These are the activations of a small neural network, seen along a few directions. Each row is one input.
Each table varies a few parts of the input and shows all the possible inputs, shuffled.
Descriptions start from the smaller parts, as in this example, which fits no table here: one of 4 places along a line, together with either a single point or one of 11 places around a ring or (one of 3 separate values, together with one of 8 places around a ring).
Shared parts are said once, and a part with two or three values counts as separate values.
In the rows, 128 means zero.

Other details of the inputs vary at random and push rows far along two fixed directions, the same in every table; ignore that.

A family of inputs:
R1: [114, 155, 203, 90, 152, 125, 135, 190, 121, 154, 159]
R2: [113, 162, 197, 97, 114, 172, 115, 174, 123, 117, 149]
R3: [132, 130, 141, 158, 114, 98, 123, 104, 141, 119, 68]
R4: [109, 143, 205, 100, 162, 141, 133, 186, 131, 154, 158]
R5: [144, 110, 63, 121, 109, 136, 119, 103, 120, 117, 181]
R6: [143, 110, 65, 117, 111, 142, 121, 99, 121, 121, 177]
R7: [123, 141, 150, 146, 149, 96, 144, 101, 147, 157, 77]
R8: [111, 168, 188, 108, 117, 176, 126, 182, 117, 115, 141]
R9: [107, 147, 203, 105, 113, 162, 124, 175, 119, 116, 150]
R10: [132, 103, 71, 127, 115, 143, 143, 103, 114, 121, 172]
R11: [133, 98, 87, 115, 161, 117, 138, 105, 130, 159, 170]
R12: [136, 100, 65, 107, 112, 129, 127, 121, 101, 113, 177]
R13: [130, 134, 136, 169, 116, 104, 136, 104, 142, 120, 63]
R14: [113, 152, 186, 102, 124, 173, 109, 195, 120, 108, 139]
R15: [144, 111, 51, 106, 114, 140, 120, 102, 109, 120, 173]
R16: [136, 132, 130, 158, 118, 88, 122, 101, 132, 117, 44]
R17: [130, 145, 148, 148, 156, 80, 147, 114, 143, 157, 71]
R18: [113, 148, 198, 115, 122, 179, 111, 179, 135, 114, 149]
R19: [133, 119, 134, 172, 127, 97, 120, 96, 150, 118, 37]
R20: [140, 147, 121, 175, 116, 100, 127, 97, 147, 117, 53]
R21: [142, 112, 50, 100, 113, 138, 119, 114, 104, 114, 179]
R22: [106, 133, 203, 124, 118, 162, 116, 188, 132, 111, 153]
R23: [142, 131, 123, 177, 124, 98, 110, 96, 157, 114, 41]
R24: [107, 135, 198, 112, 125, 169, 118, 188, 120, 112, 142]
R25: [129, 97, 90, 119, 156, 122, 135, 96, 135, 160, 164]
R26: [143, 96, 52, 123, 123, 150, 119, 94, 127, 121, 166]
R27: [112, 155, 208, 92, 152, 131, 136, 181, 124, 155, 159]
R28: [133, 134, 150, 147, 165, 73, 133, 126, 148, 157, 62]
R29: [131, 140, 152, 137, 152, 80, 135, 104, 143, 159, 75]
R30: [142, 134, 115, 167, 129, 100, 110, 95, 148, 117, 24]
R31: [135, 85, 75, 134, 120, 139, 126, 106, 127, 118, 169]
R32: [139, 115, 46, 111, 115, 149, 132, 116, 104, 114, 180]
R33: [131, 120, 98, 108, 153, 114, 152, 134, 118, 156, 179]
R34: [133, 103, 66, 123, 116, 143, 141, 112, 105, 118, 174]
R35: [135, 121, 125, 166, 127, 89, 118, 112, 139, 111, 32]
R36: [131, 104, 80, 134, 110, 138, 138, 117, 117, 118, 182]
R37: [105, 157, 206, 101, 151, 146, 145, 174, 127, 154, 159]
R38: [140, 113, 60, 128, 113, 150, 135, 99, 121, 122, 177]
R39: [132, 130, 140, 162, 112, 92, 120, 111, 141, 116, 71]
R40: [104, 152, 211, 94, 145, 145, 131, 165, 130, 156, 158]
R41: [138, 149, 122, 166, 119, 107, 129, 91, 145, 122, 44]
R42: [132, 104, 64, 116, 115, 141, 140, 124, 101, 114, 181]
Each input here is: one of 3 separate values, together with either one of 4 places along a line or (one of 2 separate values, together with one of 5 places along a line).
The inputs of R7 and R40 match in every part but the choice among 3 separate values. If R36 is changed in the same way as R7 into R40, which row does it become?
Answer: R39
The inputs of R32 and R21 match in every part but the choice among 3 separate values. If R20 is changed in the same way as R32 into R21, which row does it become?
Answer: R5
Which other rows does R13 become when the place on the line of 5 takes its other values? List them by row number.
Answer: R10, R34, R36, R42

A family of inputs:
R43: [129, 129, 95, 90, 115, 143, 136, 141, 96, 122, 189]
R44: [113, 147, 211, 133, 129, 134, 115, 177, 134, 116, 89]
R45: [122, 110, 112, 118, 118, 168, 127, 138, 122, 118, 188]
R46: [137, 116, 100, 164, 117, 115, 128, 79, 144, 123, 88]
R47: [123, 105, 101, 113, 122, 162, 128, 143, 113, 116, 188]
R48: [118, 181, 201, 111, 127, 124, 129, 174, 118, 125, 86]
R49: [134, 135, 92, 100, 120, 150, 130, 134, 109, 126, 182]
R50: [120, 119, 131, 98, 152, 139, 138, 141, 124, 155, 190]
R51: [126, 105, 110, 110, 120, 162, 122, 136, 122, 121, 198]
R52: [120, 115, 130, 102, 152, 134, 143, 142, 125, 156, 194]
R53: [137, 125, 112, 138, 153, 90, 129, 90, 143, 155, 84]
R54: [112, 148, 213, 137, 125, 139, 113, 170, 142, 117, 93]
R55: [151, 138, 74, 141, 131, 85, 133, 88, 127, 134, 72]
R56: [134, 114, 120, 157, 155, 75, 148, 94, 145, 159, 90]
R57: [146, 132, 74, 153, 117, 94, 127, 83, 129, 121, 80]
R58: [111, 156, 213, 141, 121, 152, 122, 160, 143, 116, 92]
R59: [145, 101, 82, 157, 129, 97, 119, 89, 140, 122, 86]
R60: [111, 153, 217, 137, 120, 141, 116, 160, 145, 119, 96]
R61: [130, 125, 91, 99, 111, 145, 132, 138, 101, 119, 187]
R62: [141, 106, 79, 161, 125, 109, 126, 86, 140, 120, 86]
Describe the family of inputs behind these rows.
Answer: either one of 4 places along a line or one of 6 places around a ring or (one of 2 separate values, together with one of 5 places along a line)
Which other rows belong to the same alternative as R49? List them by row number.
Answer: R43, R48, R55, R57, R61
